These are the activations of a small neural network, seen along a few directions. Each row is one input.
Each table varies a few parts of the input and shows all the possible inputs, shuffled.
A made-up example of a description, with smaller parts first: one of 4 places along a line, together with either a single point or one of 9 places around a ring or (one of 3 separate values, together with one of 5 places around a ring).
Shared parts are said once, and a part with two or three values counts as separate values.

Other details of the inputs shift rows strongly along two fixed directions, in all tables alike. That doesn't count.

Rows:
row 1: [ 38.5   4.0  -3.8 -41.2  14.9 -21.0 -17.7 -10.3  58.3  34.7   2.8  26.3
  39.8   6.8  -4.0]
row 2: [ 35.2   6.5  16.3 -57.9  -9.2   5.6 -41.0  -8.9  14.5  29.8 -41.5  24.7
  21.0  17.7  14.4]
row 3: [  7.6  24.2  43.7  66.5  -0.8 -20.5  75.6  31.4 -37.4 -46.9  43.5 -50.7
 -55.6  -1.1  45.0]
row 4: [ 49.7   8.7  10.2 -60.5  -0.5  12.1 -44.8 -18.6   8.3  13.2 -43.1  20.7
  23.1  10.2   8.7]
row 5: [ 20.4  -6.7   5.5 -47.6   3.1   7.5 -72.5   3.1   6.3  38.3 -34.5  17.1
   2.3   6.9  -0.4]
row 6: [ 19.7   6.5 -31.6 -19.1  22.7   9.6 -48.6 -14.7  23.0  57.7  -5.2  39.2
  -0.8   0.5  -0.4]
row 7: [-23.3   6.9  28.8  50.4 -12.1  -4.0  84.1  21.8 -34.3 -42.9  48.2 -44.9
  18.9 -20.2 -20.9]
row 8: [ -4.8  11.4  34.1  79.5  11.3 -21.1  43.6  44.5 -44.9 -36.9  50.4 -58.2
 -73.9  -6.7  29.5]
row 9: [-48.4 -14.5  20.8  65.1  -9.0  -3.5  53.5  46.6 -31.7 -23.4  54.3 -47.5
   1.3 -17.5 -27.3]
row 10: [-50.8 -29.8 -34.7  -8.4 -12.9 -35.4  37.5 -36.9  51.1 -76.4 -22.1  -5.6
  -6.2  14.9   3.0]
row 11: [ 27.0  17.3 -18.0 -31.5  16.7  13.7 -23.1 -35.8  24.7  31.2 -10.6  45.4
  23.4  15.4  15.2]
row 12: [-74.9 -37.6 -52.4   8.2  -8.4   0.4  10.8 -39.4  24.5 -52.2 -29.9  16.0
 -56.9   7.2   5.6]
row 13: [ 18.6   3.4 -27.3 -25.9  34.6  19.9 -54.9 -35.8  17.2  34.3  -5.6  35.8
  -0.7   5.1  -8.6]
row 14: [ 32.7  19.9 -22.5 -30.0   5.4   8.5 -18.4 -26.8  31.3  46.0 -12.5  47.1
  15.5  13.1  14.3]
row 15: [ 30.2  -6.1  -4.7 -42.7   1.0   6.0 -79.0  -5.3   3.7  29.9 -31.2  12.2
   8.9   7.8   0.3]
row 16: [-32.3  -4.2  27.6  59.9 -49.9   5.0  36.6  57.1 -70.7 -20.1   5.7 -46.9
 -25.3 -29.1 -13.8]
row 17: [ 42.4   7.5  10.1 -59.6  -6.2   1.6 -45.0 -13.5   7.5  20.6 -41.3  23.5
  24.7  12.9  16.0]
row 18: [-63.2 -46.0 -49.4  -0.7   6.8 -29.9   9.6 -32.5  45.5 -81.4 -21.6 -13.9
 -29.7   5.2 -21.5]
row 19: [ 53.1  37.8  65.4  18.6  19.7  17.8  25.7  55.0 -30.8  78.2  79.7 -18.5
  76.9 -14.6 -15.0]
row 20: [-38.5 -25.6 -28.2 -17.2 -54.1 -21.5  25.1 -19.6  19.1 -69.8 -73.2  -2.9
 -37.2  10.6  16.5]
row 21: [-52.1 -39.6 -35.4 -11.7 -28.8 -10.8 -15.8 -24.2   4.6 -81.2 -65.6 -11.7
 -49.9   8.5  -7.1]
row 22: [ 14.1   1.5 -25.9 -20.0  32.5  13.2 -52.6 -26.5  15.0  43.8  -3.5  37.3
   3.4   6.4   0.4]
row 23: [-41.8  19.5  24.5  61.2 -23.1  24.9  85.3  17.2 -51.9 -15.2  30.3 -14.7
  -5.5 -16.8   3.8]
row 24: [ 47.0  23.2  49.6  30.6  38.8  16.4  -9.8  60.6 -42.4  79.7  86.2 -27.1
  65.5 -28.9 -29.6]
row 25: [-63.0 -47.3 -52.0   5.5 -11.8 -43.0  14.4 -17.1  53.3 -61.6 -21.8  -8.6
 -36.6   7.8 -17.2]
row 26: [ 56.9  59.2  49.1  28.6  19.3  48.8  21.2  28.4 -64.0  70.7  61.9   6.0
  53.4 -22.4  -7.0]
Description of these inputs: one of 2 separate values, together with either a single point or (one of 3 separate values, together with one of 4 places along a line).
The inputs of row 7 and row 18 match in every part but the choice among 2 separate values. If row 11 is changed in the same way as row 7 into row 18, which row does it become?
> row 22
A walk changes only the place on the line of 4. It starts at row 18 and steps to row 24. List the rest of the walk in order.
> row 9, row 25
Which other rows does row 8 become when the choice among 2 separate values takes its other values? List them by row number.
> row 3
Which other rows does row 4 become when the choice among 3 separate values takes its other values? List them by row number.
> row 7, row 26

Rows:
row 27: [-26.9  -1.8 -11.1  23.4  -4.7  -9.6  45.5  -2.4  12.2 -21.1  12.1   2.7
  -9.8  -1.0   2.2]
row 28: [ 29.1  -3.1   5.7 -35.2  -4.3  -1.7 -40.9   5.1  11.1  19.9 -33.6   9.9
  15.0  14.3   7.4]
row 29: [  6.2 -18.6 -22.6 -33.7  -2.8   1.7 -50.3 -21.8  12.4   7.8 -37.1  22.9
 -17.8   8.7  12.2]
row 30: [-49.3 -21.8 -17.3   8.7 -15.7   2.3  -2.9 -16.3  -0.5 -32.0 -22.1  -1.3
 -26.0  -0.3  -6.0]
row 31: [ -7.6  12.1  24.8  53.2  10.6  12.4  39.9  34.5 -46.7  -8.6  46.7 -34.6
 -21.7  -9.9  -1.2]
row 32: [  2.7 -21.5 -26.2 -36.6   8.8 -19.8 -33.1 -22.3  47.1  -5.5 -19.4  19.4
  20.8   9.1 -12.3]
row 33: [ 22.5  -5.9  -4.7 -28.1  17.8 -20.2 -28.0  -6.5  45.2  24.8   3.4   7.8
  19.4   8.6  -4.6]
row 34: [ 66.9  33.9  28.6 -26.9   9.3  28.9 -32.2  16.3 -25.5  77.7   7.1  25.7
  43.0  -3.8  11.2]
row 35: [-52.3 -23.6 -32.4  21.2  -1.8 -18.6  21.3 -11.9  19.3 -43.2   0.0  -5.0
 -41.9   1.8  -3.2]
row 36: [ 15.3  -7.6 -10.6 -41.5  21.9 -19.9 -30.3 -21.0  46.3 -12.6 -14.1   4.1
  -2.1  20.4  17.6]
row 37: [  4.9  17.6  14.7  33.5  -0.8   6.9   3.4  23.6 -41.1   7.3  11.0 -20.8
 -14.0 -18.1   8.1]
row 38: [-17.3   2.9  34.5  29.4 -21.8  12.8  41.8  39.4 -50.3  -1.5  21.9 -42.6
  15.4 -19.1 -21.9]
row 39: [ 39.1  36.2  33.8  20.3  -5.5  20.3  18.0  18.2 -36.3  30.8  21.8  -9.7
  13.7  -9.7   4.1]
row 40: [-28.5  -6.0 -14.0   7.6  -2.0 -14.5  32.9 -24.8  16.6 -46.0  -8.2   3.1
 -25.8  14.5  24.0]
row 41: [-54.1 -30.5 -37.5  22.8  -9.7  -8.2  17.0 -23.7  11.4 -50.9  -9.5  -5.7
 -28.0   0.9 -18.6]
row 42: [-17.8  16.5  12.4  47.1 -10.3  14.8  56.9  22.1 -41.4  -3.1  40.0 -14.5
  24.2 -18.3 -17.7]
row 43: [ 13.5  -7.2 -13.4 -41.1  -4.8 -20.4 -28.7 -15.6  32.0 -20.9 -35.6   7.2
 -17.5  11.6   6.2]
row 44: [ 53.6  28.4  35.5 -24.0  15.8  32.6 -30.2   7.2 -11.6  77.0  15.6  31.5
  53.3  -9.8  -7.6]
Describe the family of inputs behind these rows.
> one of 3 separate values, together with one of 6 places around a ring
The inputs of row 27 and row 33 match in every part but the choice among 3 separate values. If row 39 is changed in the same way as row 27 into row 33, which row does it become?
> row 43
Which other rows does row 29 become when the place on the ring of 6 takes its other values? List them by row number.
> row 30, row 31, row 35, row 37, row 41
Which other rows does row 29 become when the choice among 3 separate values takes its other values? List them by row number.
> row 28, row 34

Rows:
row 45: [ 58.8  18.6  10.6 -23.0  33.5  -1.9 -47.8   3.0  17.6  53.4  12.4  14.6
  15.3   4.0  10.2]
row 46: [ 39.3  12.7  -4.4 -28.8  36.3  15.1 -40.5 -10.5  23.1  57.8  18.3  31.0
  42.5   3.8 -11.8]
row 47: [ 40.9  11.6  -4.0 -30.7  30.2   2.9 -42.7  -3.9  25.0  57.1  20.2  23.2
  44.8   2.8 -13.7]
row 48: [-31.0  -5.8  20.7  36.2 -33.7   9.9  35.7  29.6 -52.5 -33.5  -0.8 -34.1
 -15.4 -12.8 -10.8]
row 49: [-39.8 -30.2 -45.6 -20.2  -1.0 -18.6   0.9 -37.5  54.6 -31.0 -26.5  20.3
 -16.3  12.6  -5.4]
row 50: [-25.4  -2.0  19.4  47.3  -8.2  -8.8  48.1  25.6 -31.3 -37.8  24.8 -40.9
 -29.8 -10.8   3.4]
row 51: [-20.2 -20.0 -35.4 -16.6   6.3 -19.3  -7.5 -42.3  38.8 -40.7 -30.8  13.2
 -43.6  17.7  18.7]
row 52: [-35.6  -1.3  16.3  45.6 -39.9  11.8  39.5  30.1 -53.8 -24.6   2.7 -28.1
 -15.9 -14.9  -2.5]
row 53: [-24.3 -26.1 -35.6 -29.5 -20.2 -10.9 -23.7 -29.3  23.0 -38.4 -58.6  13.2
 -26.5  13.0   5.0]
row 54: [ 31.1  32.5  53.5  40.0  18.2  22.6  17.6  58.6 -53.1  64.2  77.4 -27.0
  59.8 -30.6 -23.9]
row 55: [-10.0  -9.3 -19.8 -40.7 -19.0 -20.1  22.4 -46.2  49.9 -52.6 -53.5  21.7
  -7.9  22.4  21.2]
row 56: [-26.5   1.4  13.7  53.6 -12.7  -5.1  53.5  26.5 -31.3 -29.5  25.2 -31.3
 -33.4  -9.3   7.0]
row 57: [ 42.8  17.8  10.7 -33.2  10.3  22.4 -55.4  -3.7  -9.8  55.6 -10.9  24.2
  26.5   2.1   2.6]
Describe the family of inputs behind these rows.
> either a single point or (one of 3 separate values, together with one of 4 places along a line)
Which other rows does row 57 become when the choice among 3 separate values takes its other values? List them by row number.
> row 46, row 51
